These are the activations of a small network on made-up records, seen along a few directions, one row for each record.
Each row is followed by the record's values for the fields PUZEZ, PUZ, FUPU, BIS, VOT, ZOS.
A field that a record lacks is written absent.
Other fields move the rows too, some of them a lot.
(in the rows, 500 means zero)
Strong random noise was added to every row along 9 fixed directions; ignore it. To show where, here is one row again and again, with new noise each time:
[441 412 370 636 585 268 487 365 543 422 418 529 432 650 463 513 405 584
 486 828 268]
[578 288 461 538 561 474 400 539 464 491 513 659 547 424 500 392 823 476
 345 505 314]
[471 465 467 451 617 472 373 422 530 518 479 497 599 554 668 609 442 469
 584 469 538]
[469 559 547 385 509 619 545 514 497 547 497 383 549 502 580 621 359 484
 470 384 647]
[467 538 494 382 435 416 519 490 461 519 552 371 512 447 468 434 382 510
 500 418 552]
[483 422 534 565 745 541 534 369 492 534 413 609 561 513 670 550 805 479
 429 505 653]
[558 449 579 532 636 554 586 436 585 424 433 572 493 564 405 495 647 515
 419 553 456]
[579 506 672 574 572 678 535 487 506 659 641 363 675 511 589 375 570 555
 536 491 291]
[536 519 587 394 554 529 638 477 567 403 443 487 481 511 328 506 484 507
 369 443 550]
[415 612 466 474 554 598 493 549 410 590 530 419 617 359 553 563 526 606
 314 521 665]
[437 542 354 550 557 482 359 539 482 454 481 572 535 414 428 549 598 626
 371 685 538]

[514 563 458 515 383 400 572 510 458 532 583 486 493 487 435 409 600 538
 387 504 445] => PUZEZ=tadiv PUZ=fubod FUPU=absent BIS=gase VOT=gubus ZOS=tuzik
[514 528 487 538 683 378 534 373 474 604 468 413 631 505 605 537 469 523
 524 619 577] => PUZEZ=absent PUZ=fubod FUPU=absent BIS=gase VOT=nad ZOS=kefes
[554 554 373 590 415 537 372 646 475 521 536 465 462 435 390 505 544 570
 634 686 533] => PUZEZ=losa PUZ=fubod FUPU=absent BIS=gase VOT=nad ZOS=tuzik
[494 332 494 534 562 498 529 451 445 583 396 539 439 533 682 569 566 368
 553 506 577] => PUZEZ=absent PUZ=vufo FUPU=absent BIS=gase VOT=gubus ZOS=kefes
[430 714 604 562 629 572 536 364 525 605 601 411 649 471 607 463 657 581
 602 438 714] => PUZEZ=fugi PUZ=absent FUPU=bibe BIS=gase VOT=absent ZOS=kefes
[460 413 610 516 365 545 592 471 416 504 528 481 325 485 531 312 530 417
 552 352 488] => PUZEZ=absent PUZ=fubod FUPU=absent BIS=gom VOT=gubus ZOS=kefes
[602 378 582 481 468 558 501 549 463 593 573 437 584 466 545 398 469 478
 448 377 257] => PUZEZ=absent PUZ=fubod FUPU=absent BIS=gom VOT=gubus ZOS=kefes
[530 500 554 486 507 482 591 467 538 421 442 566 392 557 390 502 598 465
 501 460 569] => PUZEZ=fugi PUZ=fubod FUPU=absent BIS=gase VOT=gubus ZOS=tuzik
[620 542 586 331 498 447 500 553 512 462 544 419 591 390 270 368 476 495
 546 354 521] => PUZEZ=losa PUZ=fubod FUPU=absent BIS=gase VOT=nad ZOS=tuzik
[468 479 527 338 607 279 466 349 524 431 472 489 506 480 472 397 443 433
 630 387 606] => PUZEZ=absent PUZ=absent FUPU=nug BIS=gase VOT=absent ZOS=kefes
[485 705 608 694 391 784 573 626 545 494 611 415 465 472 229 390 483 706
 476 715 286] => PUZEZ=losa PUZ=vufo FUPU=absent BIS=gase VOT=nad ZOS=tuzik
[467 535 558 605 564 522 482 393 530 596 557 388 521 613 656 442 465 512
 843 577 489] => PUZEZ=losa PUZ=absent FUPU=gugu BIS=gase VOT=absent ZOS=tuzik
[522 486 456 325 469 359 476 514 550 369 472 507 497 493 289 493 292 514
 407 487 362] => PUZEZ=absent PUZ=absent FUPU=bibe BIS=gase VOT=absent ZOS=kefes
[471 394 453 581 503 522 485 511 442 474 442 635 383 454 527 487 667 467
 388 520 527] => PUZEZ=absent PUZ=fubod FUPU=absent BIS=gom VOT=gubus ZOS=kefes
[469 191 353 475 505 242 370 486 396 476 436 635 516 496 642 495 406 432
 301 506 168] => PUZEZ=absent PUZ=fubod FUPU=absent BIS=gom VOT=gubus ZOS=kefes
[475 557 521 444 563 667 504 574 526 488 417 470 564 495 492 685 327 494
 416 508 541] => PUZEZ=losa PUZ=vufo FUPU=absent BIS=gase VOT=gubus ZOS=tuzik
[579 416 406 476 427 528 213 637 474 584 565 449 568 457 581 528 390 443
 695 531 378] => PUZEZ=absent PUZ=fubod FUPU=absent BIS=gase VOT=nad ZOS=kefes
[541 590 543 522 467 474 660 517 396 541 551 415 507 301 275 283 715 602
 348 542 644] => PUZEZ=absent PUZ=fubod FUPU=absent BIS=gase VOT=nad ZOS=kefes
[594 337 492 452 467 564 503 629 525 469 460 576 489 579 498 655 419 422
 306 469 220] => PUZEZ=fugi PUZ=fubod FUPU=absent BIS=gase VOT=gubus ZOS=tuzik
[455 580 502 597 603 580 401 423 565 459 477 604 444 530 562 501 704 501
 671 549 704] => PUZEZ=absent PUZ=absent FUPU=nug BIS=gom VOT=absent ZOS=kefes
[518 381 445 525 488 466 548 541 428 489 434 584 422 442 532 493 645 469
 310 501 483] => PUZEZ=absent PUZ=fubod FUPU=absent BIS=gom VOT=gubus ZOS=kefes
[441 545 503 395 520 508 522 484 457 585 494 446 528 471 685 601 487 434
 483 349 782] => PUZEZ=absent PUZ=absent FUPU=nug BIS=gom VOT=absent ZOS=kefes
[473 328 344 422 239 349 534 626 342 541 474 440 364 402 476 466 408 419
 334 476 448] => PUZEZ=absent PUZ=vufo FUPU=absent BIS=gase VOT=gubus ZOS=mefon
[540 636 395 505 352 449 496 618 463 559 599 363 560 451 381 527 363 596
 453 615 477] => PUZEZ=tadiv PUZ=fubod FUPU=absent BIS=gase VOT=nad ZOS=tuzik
[528 409 485 587 662 808 350 613 545 584 406 606 615 515 749 797 584 482
 453 574 529] => PUZEZ=absent PUZ=absent FUPU=giv BIS=gom VOT=absent ZOS=kefes
[419 347 379 403 581 476 518 557 380 551 367 514 501 416 695 717 422 424
 254 483 669] => PUZEZ=absent PUZ=absent FUPU=gugu BIS=gase VOT=absent ZOS=kefes
[714 291 559 537 566 653 343 609 629 479 513 659 604 558 458 508 666 424
 598 504 188] => PUZEZ=fugi PUZ=absent FUPU=giv BIS=gase VOT=absent ZOS=tuzik
[537 510 552 682 499 713 543 544 479 605 543 527 516 566 641 575 669 527
 496 596 444] => PUZEZ=tadiv PUZ=fubod FUPU=absent BIS=gase VOT=gubus ZOS=tuzik
[476 236 470 489 428 459 638 551 284 705 490 395 506 429 758 479 459 404
 284 445 403] => PUZEZ=absent PUZ=absent FUPU=giv BIS=gase VOT=absent ZOS=kefes
[556 613 725 598 365 849 600 609 530 626 670 364 538 520 522 388 502 530
 590 409 304] => PUZEZ=losa PUZ=vufo FUPU=absent BIS=gom VOT=nad ZOS=tuzik
[506 671 600 433 482 515 557 523 498 577 611 353 644 438 439 399 471 576
 502 451 546] => PUZEZ=tadiv PUZ=absent FUPU=giv BIS=gase VOT=absent ZOS=tuzik
[455 570 477 619 565 385 557 393 564 512 465 477 470 620 503 478 491 566
 622 694 493] => PUZEZ=fugi PUZ=absent FUPU=giv BIS=gom VOT=absent ZOS=tuzik
[543 351 495 515 584 391 435 466 456 525 524 558 573 410 514 321 640 459
 498 519 344] => PUZEZ=absent PUZ=absent FUPU=nug BIS=gase VOT=absent ZOS=kefes
[459 524 432 549 582 512 442 496 486 469 427 598 500 501 547 619 593 531
 473 572 591] => PUZEZ=losa PUZ=fubod FUPU=absent BIS=gase VOT=gubus ZOS=tuzik
[488 633 577 490 683 484 530 362 586 469 468 451 612 569 450 496 444 543
 646 525 627] => PUZEZ=losa PUZ=absent FUPU=gugu BIS=gase VOT=absent ZOS=tuzik
[510 578 535 385 682 614 184 581 467 528 614 552 828 253 542 490 605 556
 442 333 504] => PUZEZ=losa PUZ=fubod FUPU=absent BIS=gase VOT=gubus ZOS=tuzik
[493 409 573 411 412 562 618 533 458 549 521 506 500 537 637 501 518 369
 378 234 514] => PUZEZ=tadiv PUZ=absent FUPU=gugu BIS=gom VOT=absent ZOS=tuzik
[460 549 591 711 414 678 683 464 562 469 493 522 253 686 514 498 592 508
 620 612 521] => PUZEZ=tadiv PUZ=absent FUPU=bibe BIS=gom VOT=absent ZOS=tuzik
[496 493 481 385 510 376 482 506 437 544 526 403 593 469 545 492 321 480
 437 405 411] => PUZEZ=losa PUZ=fubod FUPU=absent BIS=gase VOT=gubus ZOS=tuzik
[395 616 649 449 676 652 683 430 493 514 443 433 566 469 568 610 448 532
 369 416 723] => PUZEZ=losa PUZ=absent FUPU=bibe BIS=gase VOT=absent ZOS=tuzik
[478 491 637 514 585 471 769 351 387 649 537 363 521 458 675 360 623 477
 449 387 626] => PUZEZ=absent PUZ=absent FUPU=bibe BIS=gase VOT=absent ZOS=kefes
[470 507 388 598 515 506 371 523 485 491 442 520 447 443 422 495 506 553
 617 712 540] => PUZEZ=absent PUZ=vufo FUPU=absent BIS=gase VOT=gubus ZOS=kefes
[494 412 399 599 296 394 548 546 427 519 490 443 281 574 469 482 454 466
 613 650 475] => PUZEZ=fugi PUZ=fubod FUPU=absent BIS=gase VOT=nad ZOS=tuzik
[584 497 534 474 574 570 703 557 561 455 442 530 537 554 321 602 488 556
 184 562 360] => PUZEZ=fugi PUZ=absent FUPU=nug BIS=gase VOT=absent ZOS=tuzik

Which values does each new row have?
[543 409 406 533 418 555 429 598 535 521 496 555 447 585 567 605 532 436
 582 535 481] => PUZEZ=fugi PUZ=absent FUPU=gugu BIS=gase VOT=absent ZOS=tuzik
[397 656 444 515 489 512 556 536 497 381 427 515 420 455 305 559 375 633
 259 672 546] => PUZEZ=absent PUZ=fubod FUPU=absent BIS=gom VOT=gubus ZOS=kefes
[488 455 546 475 799 537 432 322 577 469 364 573 613 625 717 717 399 438
 580 483 547] => PUZEZ=absent PUZ=fubod FUPU=absent BIS=gase VOT=gubus ZOS=kefes
[499 568 552 562 660 524 487 454 520 532 514 486 623 384 405 362 628 616
 505 617 512] => PUZEZ=absent PUZ=absent FUPU=giv BIS=gase VOT=absent ZOS=kefes
[463 565 378 551 353 493 538 553 434 536 508 534 404 496 572 574 618 503
 452 494 664] => PUZEZ=tadiv PUZ=fubod FUPU=absent BIS=gom VOT=gubus ZOS=tuzik
[486 487 376 583 539 455 312 554 466 520 513 515 577 490 536 555 459 545
 534 670 393] => PUZEZ=losa PUZ=fubod FUPU=absent BIS=gase VOT=nad ZOS=tuzik
[601 287 503 548 426 405 548 448 521 459 418 522 260 616 437 409 509 365
 768 552 453] => PUZEZ=absent PUZ=fubod FUPU=absent BIS=gase VOT=nad ZOS=kefes
[600 446 489 427 393 437 309 537 519 575 626 384 570 531 580 435 329 439
 755 429 263] => PUZEZ=absent PUZ=fubod FUPU=absent BIS=gase VOT=gubus ZOS=kefes
[480 605 552 654 543 466 626 353 586 462 446 471 365 646 434 494 529 573
 633 696 584] => PUZEZ=absent PUZ=fubod FUPU=absent BIS=gom VOT=gubus ZOS=kefes
[493 713 526 364 344 729 514 656 527 421 524 439 449 445 352 620 365 525
 481 366 706] => PUZEZ=losa PUZ=fubod FUPU=absent BIS=gase VOT=gubus ZOS=tuzik
[511 521 568 389 682 414 662 458 500 427 387 475 599 460 367 568 403 533
 250 498 571] => PUZEZ=losa PUZ=fubod FUPU=absent BIS=gase VOT=nad ZOS=tuzik
[394 636 489 661 456 582 508 484 487 499 522 483 428 536 499 508 480 628
 555 644 522] => PUZEZ=losa PUZ=fubod FUPU=absent BIS=gom VOT=gubus ZOS=tuzik
[449 384 483 453 427 304 495 425 502 379 456 586 364 517 465 385 537 385
 577 381 476] => PUZEZ=losa PUZ=vufo FUPU=absent BIS=gase VOT=nad ZOS=tuzik
[426 535 495 387 328 595 619 582 486 424 440 516 378 489 468 640 357 436
 346 320 661] => PUZEZ=tadiv PUZ=vufo FUPU=absent BIS=gom VOT=nad ZOS=tuzik
[452 583 478 564 536 488 438 412 556 426 443 580 424 556 479 529 561 549
 623 591 616] => PUZEZ=absent PUZ=fubod FUPU=absent BIS=gom VOT=gubus ZOS=kefes
[529 509 542 574 566 541 534 461 571 442 435 545 439 562 444 535 522 540
 529 611 498] => PUZEZ=absent PUZ=fubod FUPU=absent BIS=gom VOT=gubus ZOS=kefes
[503 538 530 265 247 474 627 547 463 430 485 420 287 450 374 462 354 376
 578 241 737] => PUZEZ=absent PUZ=fubod FUPU=absent BIS=gase VOT=gubus ZOS=kefes
[392 679 476 420 763 217 486 271 465 585 475 381 705 415 603 460 446 615
 583 529 797] => PUZEZ=absent PUZ=absent FUPU=giv BIS=gom VOT=absent ZOS=kefes
[453 608 497 393 667 342 407 432 490 430 514 506 683 374 423 479 479 589
 396 459 548] => PUZEZ=losa PUZ=fubod FUPU=absent BIS=gase VOT=gubus ZOS=tuzik
[552 470 615 378 545 496 493 438 551 513 515 522 552 561 645 535 545 372
 613 193 609] => PUZEZ=fugi PUZ=fubod FUPU=absent BIS=gom VOT=gubus ZOS=tuzik
[501 344 454 361 391 439 570 577 340 570 532 498 440 314 541 374 615 382
 319 267 570] => PUZEZ=absent PUZ=absent FUPU=nug BIS=gase VOT=absent ZOS=kefes
[365 561 463 496 657 305 698 320 451 538 392 419 542 582 650 606 374 535
 363 525 701] => PUZEZ=losa PUZ=absent FUPU=gugu BIS=gom VOT=absent ZOS=tuzik
